A small network was trained on invented records. Each row is its activation on one of them, seen along a few directions.
After each row come some of the record's fields: BEROR, ROLOM, NEN, GOZEP, TUPI, NUFEV, TIVEG.
A field that a record lacks is written missing.
The largest differences between rows may come from other fields.
In the rows, 500 means zero.
Strong random noise was added to every row along 7 fixed directions; ignore it. To show where, here is one row again and again, with new noise each time:
[511 507 660 528 553 593 515 457 474 446 440 806 408 608 273 650 594 292
 562 600 445 629 527 499 505 548]
[668 393 573 655 724 431 512 595 514 593 465 484 579 474 618 483 582 471
 490 659 531 594 504 279 478 563]
[500 370 421 488 539 612 379 666 417 561 395 332 556 523 568 402 519 682
 473 525 358 248 447 471 582 503]
[456 565 475 523 568 577 490 448 593 553 430 433 555 488 601 529 522 497
 507 498 499 439 481 437 450 506]
[ 59 504 556 446 420 876 391 412 367 241 355 617 525 644 393 498 192 229
 597 130 183 469 495 621 470 616]
[443 746 381 625 292 421 457 377 646 733 379 535 680 685 465 474 485 365
 432 455 584 423 697 535 468 534]
[362 632 540 399 460 724 487 395 531 527 396 674 415 623 306 640 578 335
 486 487 380 439 514 655 525 480]
[455 561 421 546 501 557 484 507 519 733 414 496 608 614 464 440 497 341
 329 488 426 460 652 545 579 542]
[644 488 436 460 745 540 625 480 615 671 560 460 429 345 521 585 699 564
 368 733 585 535 524 411 589 467]

[533 540 639 558 341 525 427 565 495 457 412 767 473 649 307 626 664 428
 717 616 443 468 403 478 466 494] -> BEROR: pak / ROLOM: sabas / NEN: kavi / GOZEP: gipuv / TUPI: vevaf / NUFEV: tose / TIVEG: rut
[658 461 404 565 360 420 472 595 487 427 532 557 467 429 395 548 633 761
 703 728 612 377 473 418 490 476] -> BEROR: dumob / ROLOM: sabas / NEN: zabo / GOZEP: kug / TUPI: damaz / NUFEV: suze / TIVEG: parop
[491 367 399 622 593 510 473 549 490 505 528 378 551 403 495 381 442 512
 513 491 462 536 539 333 600 565] -> BEROR: pak / ROLOM: sabas / NEN: zabo / GOZEP: kug / TUPI: vevaf / NUFEV: tose / TIVEG: parop
[511 446 578 632 592 469 517 547 510 410 488 465 565 452 591 486 461 428
 626 497 499 636 408 244 407 542] -> BEROR: nin / ROLOM: votu / NEN: zabo / GOZEP: kug / TUPI: tigam / NUFEV: nanoz / TIVEG: rut
[505 449 480 624 557 336 477 460 516 575 525 320 678 453 777 293 329 505
 401 321 577 578 557 397 404 586] -> BEROR: pak / ROLOM: sabas / NEN: muvuf / GOZEP: gipuv / TUPI: vevaf / NUFEV: tusis / TIVEG: sen
[443 355 504 291 838 758 675 505 461 561 651 484 353 297 552 493 482 354
 246 525 336 672 476 601 674 512] -> BEROR: nin / ROLOM: sabas / NEN: muvuf / GOZEP: gipuv / TUPI: vevaf / NUFEV: tose / TIVEG: sen
[562 703 575 640 350 182 384 404 639 635 354 432 681 730 573 422 575 421
 538 471 668 477 520 469 355 515] -> BEROR: dumob / ROLOM: sabas / NEN: muvuf / GOZEP: gipuv / TUPI: vevaf / NUFEV: razu / TIVEG: sen
[593 508 417 661 357 385 495 556 489 488 502 629 547 510 374 515 544 539
 661 649 587 513 566 395 480 553] -> BEROR: dumob / ROLOM: sabas / NEN: zabo / GOZEP: kug / TUPI: damaz / NUFEV: suze / TIVEG: parop
[384 769 803 468 576 687 521 331 655 427 378 658 472 583 669 789 594 265
 628 414 420 550 292 559 184 448] -> BEROR: missing / ROLOM: missing / NEN: missing / GOZEP: gipuv / TUPI: damaz / NUFEV: tupe / TIVEG: bok
[441 483 532 351 548 671 514 483 446 420 466 511 402 492 496 550 508 481
 521 501 377 427 410 603 538 487] -> BEROR: pak / ROLOM: sabas / NEN: muvuf / GOZEP: tun / TUPI: missing / NUFEV: missing / TIVEG: sen
[364 631 514 471 465 573 635 325 535 431 564 663 438 481 338 629 472 284
 499 447 536 660 550 598 475 512] -> BEROR: dumob / ROLOM: votu / NEN: zabo / GOZEP: kug / TUPI: damaz / NUFEV: beg / TIVEG: parop
[427 479 176 532 528 532 559 494 463 747 574 319 537 400 381 332 411 490
 211 444 486 515 757 528 758 560] -> BEROR: dumob / ROLOM: sabas / NEN: zabo / GOZEP: tun / TUPI: missing / NUFEV: missing / TIVEG: parop
[707 544 585 581 608 403 612 576 493 700 536 684 476 539 435 591 690 318
 394 732 494 650 562 528 515 489] -> BEROR: dumob / ROLOM: sabas / NEN: zabo / GOZEP: kug / TUPI: damaz / NUFEV: tupe / TIVEG: tizi
[375 489 460 350 415 650 435 416 474 302 525 595 308 535 267 583 472 570
 558 411 415 469 478 664 550 489] -> BEROR: dumob / ROLOM: foma / NEN: muvuf / GOZEP: gipuv / TUPI: tigam / NUFEV: nanoz / TIVEG: tizi
[503 393 322 447 547 503 607 605 367 625 672 505 520 437 390 379 376 439
 258 484 411 579 728 605 681 583] -> BEROR: dumob / ROLOM: sabas / NEN: zabo / GOZEP: kug / TUPI: damaz / NUFEV: tupe / TIVEG: tizi
[714 350 528 638 672 348 652 628 389 735 623 696 571 529 512 396 444 175
 229 669 502 880 787 484 613 634] -> BEROR: dumob / ROLOM: sabas / NEN: muvuf / GOZEP: tun / TUPI: missing / NUFEV: missing / TIVEG: sen
[376 479 369 313 627 712 598 473 487 555 539 298 438 348 590 464 434 595
 309 383 387 392 455 694 607 451] -> BEROR: pak / ROLOM: foma / NEN: muvuf / GOZEP: gipuv / TUPI: damaz / NUFEV: beg / TIVEG: tizi
[639 307 754 676 499 276 402 633 289 347 439 657 535 674 418 401 391 412
 553 515 497 682 553 438 487 563] -> BEROR: nin / ROLOM: foma / NEN: kavi / GOZEP: kug / TUPI: tigam / NUFEV: dunet / TIVEG: zuk
[481 204 380 513 440 575 388 776 235 403 541 394 560 515 542 272 270 682
 466 398 290 407 529 542 645 594] -> BEROR: dumob / ROLOM: foma / NEN: muvuf / GOZEP: gipuv / TUPI: tigam / NUFEV: nanoz / TIVEG: tizi
[555 598 665 560 606 509 501 512 582 695 402 501 527 568 546 572 731 250
 467 586 470 537 454 431 432 447] -> BEROR: pak / ROLOM: votu / NEN: zabo / GOZEP: kug / TUPI: vevaf / NUFEV: razu / TIVEG: rut
[541 539 174 487 617 336 654 393 762 693 629  73 573 156 778 409 528 814
 319 535 729 445 554 346 589 446] -> BEROR: pak / ROLOM: foma / NEN: muvuf / GOZEP: kug / TUPI: vevaf / NUFEV: razu / TIVEG: bok
[224 479 525 380 663 830 601 374 491 239 552 483 416 324 634 578 293 342
 539 281 320 613 431 581 403 546] -> BEROR: dumob / ROLOM: foma / NEN: muvuf / GOZEP: kug / TUPI: damaz / NUFEV: suze / TIVEG: tizi
[661 671 275 492 160 253 559 302 621 654 580 653 436 567 194 514 627 624
 343 693 792 465 788 686 610 450] -> BEROR: dumob / ROLOM: sabas / NEN: muvuf / GOZEP: kug / TUPI: damaz / NUFEV: suze / TIVEG: sen
[380 567 346 477 287 485 520 343 545 252 587 498 458 409 543 572 324 711
 692 392 644 416 511 487 460 532] -> BEROR: missing / ROLOM: missing / NEN: missing / GOZEP: tun / TUPI: missing / NUFEV: missing / TIVEG: missing
[545 369 494 548 428 457 520 570 306 398 547 747 449 544 202 470 379 400
 487 547 527 640 681 476 668 617] -> BEROR: nin / ROLOM: foma / NEN: kavi / GOZEP: tun / TUPI: missing / NUFEV: missing / TIVEG: zuk
[370 619 401 490 304 519 512 426 521 445 523 450 616 504 653 485 305 499
 585 337 541 430 554 539 426 563] -> BEROR: missing / ROLOM: missing / NEN: missing / GOZEP: tun / TUPI: missing / NUFEV: missing / TIVEG: missing
[375 562 418 584 541 576 501 542 549 709 462 374 683 525 623 374 434 273
 404 396 394 509 532 434 523 559] -> BEROR: pak / ROLOM: votu / NEN: zabo / GOZEP: gipuv / TUPI: vevaf / NUFEV: tose / TIVEG: parop
[499 487 323 388 655 658 683 463 591 632 616 461 432 292 483 585 580 550
 339 623 525 512 582 495 647 485] -> BEROR: missing / ROLOM: missing / NEN: missing / GOZEP: gipuv / TUPI: damaz / NUFEV: suze / TIVEG: bok
[505 563 475 395 441 519 436 453 549 433 456 568 377 498 322 596 645 627
 548 621 525 389 463 574 492 423] -> BEROR: dumob / ROLOM: foma / NEN: kavi / GOZEP: kug / TUPI: damaz / NUFEV: suze / TIVEG: zuk
[451 389 549 568 565 514 538 483 444 230 600 629 486 356 479 502 329 391
 654 472 561 720 537 293 498 618] -> BEROR: pak / ROLOM: foma / NEN: kavi / GOZEP: kug / TUPI: vevaf / NUFEV: tose / TIVEG: zuk
[569 294 481 386 658 546 615 554 450 249 628 444 335 217 488 575 521 869
 609 623 560 501 341 419 574 472] -> BEROR: nin / ROLOM: foma / NEN: muvuf / GOZEP: gipuv / TUPI: damaz / NUFEV: beg / TIVEG: bok
[464 529 418 608 481 330 605 260 680 309 665 515 537 294 616 494 306 563
 604 445 779 728 558 295 429 591] -> BEROR: pak / ROLOM: foma / NEN: kavi / GOZEP: gipuv / TUPI: vevaf / NUFEV: tose / TIVEG: sen
[619 501 662 489 725 604 625 523 534 527 531 680 433 423 547 652 646 352
 533 690 519 648 399 437 419 498] -> BEROR: dumob / ROLOM: foma / NEN: kavi / GOZEP: gipuv / TUPI: damaz / NUFEV: suze / TIVEG: zuk
[528 413 511 532 718 453 456 478 528 531 497 305 519 476 593 442 533 532
 444 448 533 558 478 353 496 528] -> BEROR: missing / ROLOM: missing / NEN: missing / GOZEP: tun / TUPI: missing / NUFEV: missing / TIVEG: missing
[322 677 445 522 310 551 417 385 611 400 389 545 612 595 475 572 449 531
 729 376 538 365 486 481 360 512] -> BEROR: missing / ROLOM: missing / NEN: missing / GOZEP: gipuv / TUPI: damaz / NUFEV: suze / TIVEG: bok
[510 319 499 578 657 527 594 568 419 390 608 494 520 363 511 441 356 376
 483 467 463 738 574 284 538 601] -> BEROR: nin / ROLOM: votu / NEN: zabo / GOZEP: kug / TUPI: tigam / NUFEV: nanoz / TIVEG: rut
[393 388 588 436 574 647 517 557 350 362 499 503 520 485 562 464 329 443
 502 385 372 519 431 546 487 581] -> BEROR: missing / ROLOM: missing / NEN: missing / GOZEP: gipuv / TUPI: damaz / NUFEV: beg / TIVEG: sen
[680 706 782 601 341 266 417 518 508 786 362 753 653 914 500 508 625 186
 431 557 507 562 582 693 312 450] -> BEROR: pak / ROLOM: sabas / NEN: muvuf / GOZEP: gipuv / TUPI: tigam / NUFEV: dunet / TIVEG: sen
[409 472 416 399 766 579 559 409 609 506 509  99 510 309 760 415 391 594
 337 372 543 483 382 405 500 435] -> BEROR: nin / ROLOM: foma / NEN: kavi / GOZEP: kug / TUPI: tigam / NUFEV: zevut / TIVEG: zuk
[438 516 556 753 417 387 404 530 518 411 425 510 724 602 702 430 293 424
 677 353 521 619 493 271 317 624] -> BEROR: missing / ROLOM: missing / NEN: missing / GOZEP: gipuv / TUPI: tigam / NUFEV: nanoz / TIVEG: bok
[668 563 459 696 420 272 431 618 547 824 403 407 769 660 783 362 477 419
 363 559 572 479 656 466 411 530] -> BEROR: dumob / ROLOM: foma / NEN: kavi / GOZEP: tun / TUPI: missing / NUFEV: missing / TIVEG: zuk
[489 347 504 367 448 509 519 509 379 255 646 581 383 403 405 511 350 664
 548 445 545 523 543 604 533 475] -> BEROR: nin / ROLOM: foma / NEN: kavi / GOZEP: kug / TUPI: tigam / NUFEV: dunet / TIVEG: zuk
[259 733 683 342 503 755 480 254 655 445 405 576 416 586 567 643 497 234
 512 307 380 523 360 723 359 440] -> BEROR: pak / ROLOM: sabas / NEN: muvuf / GOZEP: gipuv / TUPI: vevaf / NUFEV: tose / TIVEG: sen
[463 771 370 525 424 442 618 300 766 578 572 432 530 312 626 610 595 550
 584 535 724 485 527 379 383 429] -> BEROR: pak / ROLOM: votu / NEN: zabo / GOZEP: kug / TUPI: vevaf / NUFEV: tusis / TIVEG: rut
[561 462 522 553 354 411 233 664 405 566 279 471 548 774 378 430 674 645
 644 529 412 227 420 458 514 481] -> BEROR: missing / ROLOM: missing / NEN: missing / GOZEP: tun / TUPI: missing / NUFEV: missing / TIVEG: missing
[559 545 419 407 387 532 597 446 498 517 630 759 336 534 192 610 575 479
 425 623 533 608 633 684 645 489] -> BEROR: dumob / ROLOM: foma / NEN: muvuf / GOZEP: gipuv / TUPI: tigam / NUFEV: nanoz / TIVEG: tizi

Which values does each new row have?
[621 672 464 611 329 352 543 513 598 621 511 641 620 530 565 594 570 570
 575 622 639 464 565 450 401 507] -> BEROR: missing / ROLOM: missing / NEN: missing / GOZEP: gipuv / TUPI: damaz / NUFEV: tupe / TIVEG: bok
[428 559 540 486 363 467 443 396 432 529 469 554 454 733 262 415 412 358
 310 346 440 566 670 751 607 507] -> BEROR: nin / ROLOM: foma / NEN: muvuf / GOZEP: gipuv / TUPI: tigam / NUFEV: dunet / TIVEG: tizi
[479 577 525 520 627 502 547 459 556 577 481 423 578 447 613 513 545 357
 487 458 522 580 492 472 377 495] -> BEROR: dumob / ROLOM: sabas / NEN: zabo / GOZEP: kug / TUPI: damaz / NUFEV: beg / TIVEG: parop
[754 198 668 508 820 525 553 697 429 386 600 507 373 325 634 589 646 699
 566 741 492 635 309 283 500 499] -> BEROR: missing / ROLOM: missing / NEN: missing / GOZEP: gipuv / TUPI: tigam / NUFEV: nanoz / TIVEG: bok
[606 500 411 513 347 424 405 652 439 599 439 414 552 592 538 462 584 709
 559 616 512 253 482 518 565 474] -> BEROR: missing / ROLOM: missing / NEN: missing / GOZEP: tun / TUPI: missing / NUFEV: missing / TIVEG: missing
[501 684 809 368 556 518 598 276 620 367 503 638 377 540 615 706 534 318
 545 480 550 650 379 665 261 398] -> BEROR: nin / ROLOM: sabas / NEN: muvuf / GOZEP: kug / TUPI: tigam / NUFEV: dunet / TIVEG: sen
[788 525 517 510 470 314 557 457 652 383 627 632 333 356 434 676 782 811
 729 841 784 503 386 372 502 442] -> BEROR: pak / ROLOM: foma / NEN: muvuf / GOZEP: gipuv / TUPI: vevaf / NUFEV: tose / TIVEG: tizi
[353 709 496 564 632 459 701 108 769 390 640 459 518 326 740 642 324 310
 498 322 755 815 579 372 321 566] -> BEROR: missing / ROLOM: missing / NEN: missing / GOZEP: tun / TUPI: missing / NUFEV: missing / TIVEG: missing
[394 559 564 359 451 641 523 330 554 242 535 540 324 464 456 618 433 527
 573 370 465 528 438 648 431 452] -> BEROR: nin / ROLOM: foma / NEN: muvuf / GOZEP: kug / TUPI: tigam / NUFEV: nanoz / TIVEG: tizi
[317 442 293 522 486 605 495 514 534 383 593 286 657 273 830 371 193 652
 576 305 525 410 467 376 464 584] -> BEROR: pak / ROLOM: foma / NEN: kavi / GOZEP: gipuv / TUPI: vevaf / NUFEV: tose / TIVEG: zuk
[476 596 590 547 547 449 436 517 539 666 390 344 637 625 741 411 429 374
 371 390 486 490 483 567 391 440] -> BEROR: nin / ROLOM: foma / NEN: kavi / GOZEP: kug / TUPI: tigam / NUFEV: dunet / TIVEG: zuk
[792 535 563 616 355 304 349 681 487 926 325 551 575 830 346 387 785 414
 300 718 437 360 658 671 625 441] -> BEROR: pak / ROLOM: foma / NEN: muvuf / GOZEP: kug / TUPI: vevaf / NUFEV: tose / TIVEG: tizi
[524 335 425 370 460 589 480 602 348 333 584 507 329 430 405 550 516 779
 570 590 447 346 442 541 662 483] -> BEROR: missing / ROLOM: missing / NEN: missing / GOZEP: tun / TUPI: missing / NUFEV: missing / TIVEG: missing
[400 561 424 439 563 663 577 515 506 558 541 523 482 400 477 548 492 375
 474 506 399 523 546 564 490 507] -> BEROR: dumob / ROLOM: sabas / NEN: zabo / GOZEP: kug / TUPI: damaz / NUFEV: suze / TIVEG: parop
[494 541 608 470 474 554 437 511 519 438 445 625 486 598 473 625 595 508
 655 516 477 498 400 476 388 462] -> BEROR: missing / ROLOM: missing / NEN: missing / GOZEP: gipuv / TUPI: tigam / NUFEV: nanoz / TIVEG: bok
[306 484 629 421 457 650 394 530 341 399 419 487 509 650 485 421 302 311
 427 261 306 467 495 668 499 496] -> BEROR: nin / ROLOM: foma / NEN: kavi / GOZEP: kug / TUPI: tigam / NUFEV: dunet / TIVEG: zuk
[448 403 666 560 460 544 467 540 323 400 449 787 385 641 126 520 537 215
 532 504 385 650 571 482 614 574] -> BEROR: pak / ROLOM: votu / NEN: zabo / GOZEP: kug / TUPI: vevaf / NUFEV: razu / TIVEG: rut
[390 461 619 504 662 614 546 488 469 389 464 533 488 459 519 571 436 418
 540 430 430 617 421 452 469 550] -> BEROR: missing / ROLOM: missing / NEN: missing / GOZEP: gipuv / TUPI: damaz / NUFEV: beg / TIVEG: bok
[433 536 178 487 445 539 574 498 529 714 565 457 583 399 449 381 389 536
 314 516 528 435 739 553 694 546] -> BEROR: pak / ROLOM: foma / NEN: kavi / GOZEP: gipuv / TUPI: damaz / NUFEV: suze / TIVEG: zuk
[640 507 477 441 487 387 429 524 608 508 442 206 460 387 758 505 682 906
 585 590 596 212 315 503 425 355] -> BEROR: pak / ROLOM: foma / NEN: muvuf / GOZEP: kug / TUPI: vevaf / NUFEV: razu / TIVEG: tizi
[343 694 317 393 418 664 656 260 649 478 655 605 396 370 360 649 452 418
 493 444 585 626 583 590 527 485] -> BEROR: dumob / ROLOM: sabas / NEN: zabo / GOZEP: gipuv / TUPI: tigam / NUFEV: nanoz / TIVEG: parop
[486 499 531 461 445 398 400 451 502 426 428 222 540 566 694 377 406 673
 460 371 522 340 402 557 427 426] -> BEROR: nin / ROLOM: sabas / NEN: muvuf / GOZEP: kug / TUPI: tigam / NUFEV: dunet / TIVEG: sen
[286 541 388 405 587 634 705 364 513 459 685 588 470 350 450 558 261 254
 422 373 498 781 705 520 580 626] -> BEROR: missing / ROLOM: missing / NEN: missing / GOZEP: tun / TUPI: missing / NUFEV: missing / TIVEG: missing
